A small network was shown many inputs. Here are its activations along a few directions, one row for each input.
Each table varies a few parts of the input and shows all the possible inputs, shuffled.
Descriptions start from the smaller parts, as in this example, which fits no table here: ring(8) and (point or ring(9) or (values(3) and line(4))).
Shared parts are said once, and a part with two or three values counts as separate values.

Other details of the inputs shift rows strongly along three fixed directions, in all tables alike. That doesn't count.

A family of inputs:
row 1: [-20  33   0  -9  13  -7  33   2 -14   4 -10   2]
row 2: [  1  -9  17  25  15   3 -29 -11  18  17   4  -3]
row 3: [ 23 -15  15  28   2  17 -24 -12  26  28   8 -14]
row 4: [ 20 -15  17  31   6   7 -23  -6  19  32  18  -9]
row 5: [  5  -1  11  35  18   3 -25 -15  22   8   3  -6]
row 6: [ 34 -17  19  24  -3  28 -24 -15  14  15  23  15]
row 7: [-19  -5   6  24  20  -5 -32 -20  21  -5 -18   6]
row 8: [-22  23 -13 -20   2 -10  26  -2 -12  -5 -17   0]
row 9: [ 12 -17  11  40  22  16 -18 -17  10  -4   2   6]
row 10: [  9 -18   6  38   5  24 -26  -5   8   3  -5  20]
row 11: [ 21  27   1  -1  -7   9  50  11 -11  37  23 -15]
row 12: [  7  -6 -29 -76 -52 -26  19  35 -18 -29  18 -37]
row 13: [  2  -8  18  22  10   7 -25 -13  15  17   1  -7]
row 14: [-60  28  -7  -4  24 -10  21  -1 -37 -42 -51  46]
row 15: [-15 -20  14  25  28   4 -24 -15   0 -11 -15  20]
row 16: [ 11 -27  11  30  18  17 -23 -10  12   3  -1  10]
row 17: [-63  33  -9 -20  34 -28  16  -3 -18 -22 -53  29]
row 18: [ 19  23   1  -9  -8  17  40   6  -9  41  22 -18]
row 19: [-21  33   1 -11  11  -4  33   0 -13   4 -11   0]
row 20: [ 40  24  -5  -3 -14  28  42  -3 -11  16  27   6]
row 21: [  9  24  -7  -3  -5  10  39  -5  -6  24   2 -11]
row 22: [-61   4   7  25  49 -35 -43 -22   8 -40 -53  29]
row 23: [  3  24 -12  -3   1   0  39   4  -8  22   5  -3]
row 24: [-18   1  10  26  24  -6 -31 -19  18 -10 -17   2]
row 25: [-18 -31  -3 -43 -26 -34 -40  17   5 -46  -3 -19]
row 26: [-21  29  -2  -8  16  -9  32   3 -19  16 -12   8]
row 27: [ -7  -7 -37 -58 -46 -12  24  34 -34 -39   0   4]
row 28: [ 25   4  -1  -5  -8  20  44  10 -18  11  23  -8]
row 29: [ 11 -10   5  45   7  23 -22 -11   6  -5   0  14]
row 30: [-65  30 -10 -26  29 -28  13  -3 -19 -26 -55  26]
row 31: [  5 -13  10  29  15   1 -29  -6  22  17  -1   1]
row 32: [ 21  -9   9  36   6  13 -21 -14  29  25  17 -11]
row 33: [ 26 -44  -9 -42 -43  -6 -38  18   8 -33  20   2]
row 34: [ 10 -47 -14 -45 -41 -32 -42  32  12 -24  16 -24]
row 35: [ 25  -9  10  39   7   6 -19  -8  24  21  18 -14]
row 36: [ 37 -41   0 -36 -50  -1 -32  18   8 -32  37  -9]
row 37: [ -9 -38 -17 -50 -33 -28 -44   9   1 -65  -5  17]
row 38: [ 20  23   4  -5  -8  18  43   1 -11  42  15 -18]
row 39: [-25 -14   9  12  19 -11 -42 -13  18 -13 -27   8]
row 40: [-15   7 -15 -12   9  -2  31  -1 -22 -15 -14  15]
row 41: [-15  33  -5  -6  10  -4  34  -7 -14   1 -18  -3]
row 42: [ 29  13  -6   4 -19  35  44  13 -25  30  23   3]
row 43: [ 22  26   1   0  -6  10  47  11  -8  35  25 -16]
row 44: [  4  28   5  -5  -1   8  41  -1 -11  20   3 -13]
row 45: [ 24 -48 -18 -38 -50 -27 -36  28  16 -20  29 -32]
Each input here is: ring(5) and (values(3) or line(6)).
Changing only the ring(5) part turns row 9 into row 16. The same change can be made to row 29. Which row results?
> row 10
Which other rows does row 42 become when the values(3) part takes its other values? List them by row number.
> row 6, row 15
Start at row 45 and move only the ring(5) part, one step at a time. The first step leads to row 35. Which rows follow, in order?
> row 11, row 4, row 34

A family of inputs:
row 46: [ 24  76   4 -30 -12  10  84  -5  -6  38  22 -32]
row 47: [ 18  75  -1 -31 -15  23  78 -14  -6  50  16 -29]
row 48: [ 26   9   7  49  27  39  -2 -43  23   1  -3  29]
row 49: [ 15 -52   3 -26 -44   5 -84 -11  25 -66  10   6]
row 50: [-65 -27  11 -15  27 -51 -56   5   5 -28 -43   3]
row 51: [ 17   2  14  65  22  19   8  -8  20  60  19 -36]
row 52: [ 32 -51   3 -31 -47 -38 -82   1  56 -17  40 -39]
row 53: [ 47  19  16  35   9  36   9 -33  13   8  33  20]
row 54: [ 17 -19 -29 -32 -40   3  32  42 -36 -20  17  -5]
row 55: [ -2  -8  13  82  36  38  -3 -22  -4  11 -11  28]
row 56: [ 36  16   8  33   6  31   9 -33  16  19  20  35]
row 57: [-38   9  14  49  50 -11 -19 -10  17  26 -32   4]
row 58: [22 -7 10 50 18 43  4 -2 -5 31  8 27]
row 59: [-81  20 -10 -71  17 -57  30  21 -42 -28 -50   4]
row 60: [-12 -18   9  -3   7 -19 -26  13  11  19  -2 -19]
row 61: [-13 -16 -26 -53 -32 -42   2  47  -9 -12   6 -42]
row 62: [-26   7 -19 -41  -1  -4  39  27 -50 -20 -24  35]
row 63: [ 26  67 -19 -26  -3  11  90  -8  -2  44  15 -32]
row 64: [  1   9 -34 -39 -26   4  61  42 -49 -13   2  10]
row 65: [ 54 -38 -31 -47 -74  14  39  51 -39 -10  54 -39]
row 66: [ 22 -51  13 -22 -38  -7 -80  -5  30 -75  17   4]
row 67: [-77 -23  -5   9  39 -29 -49   1 -17 -72 -70  63]
row 68: [-55  53 -16 -75   6 -62  28  -2 -19 -53 -29   1]
row 69: [-38 -18  -4   1  11 -36 -22   8  -3 -18 -21 -28]
row 70: [-35  -8  32  65  62  24 -20 -34  -8   1 -41  60]
row 71: [-31  29  -2  -3  31  14  56   3 -49   5 -33  49]
row 72: [ 36 -53   2  16 -30  -8 -47  25  33  21  41 -61]
row 73: [ 26   3  18  51  20  24   0   0  24  76  24 -27]
row 74: [ -9  19  15  51  31  27 -30 -54  18  -6 -33  61]
row 75: [ 62 -27   5 -16 -57   1 -51  -3  54  29  49 -51]
Changing only one part turns row 72 into row 54. The same change can be made to row 46. Which row results?
> row 66
Describe the family of inputs behind these rows.
> values(2) and (point or ring(5) or line(9))
Which other rows does row 68 become when the values(2) part takes its other values? List them by row number.
> row 53
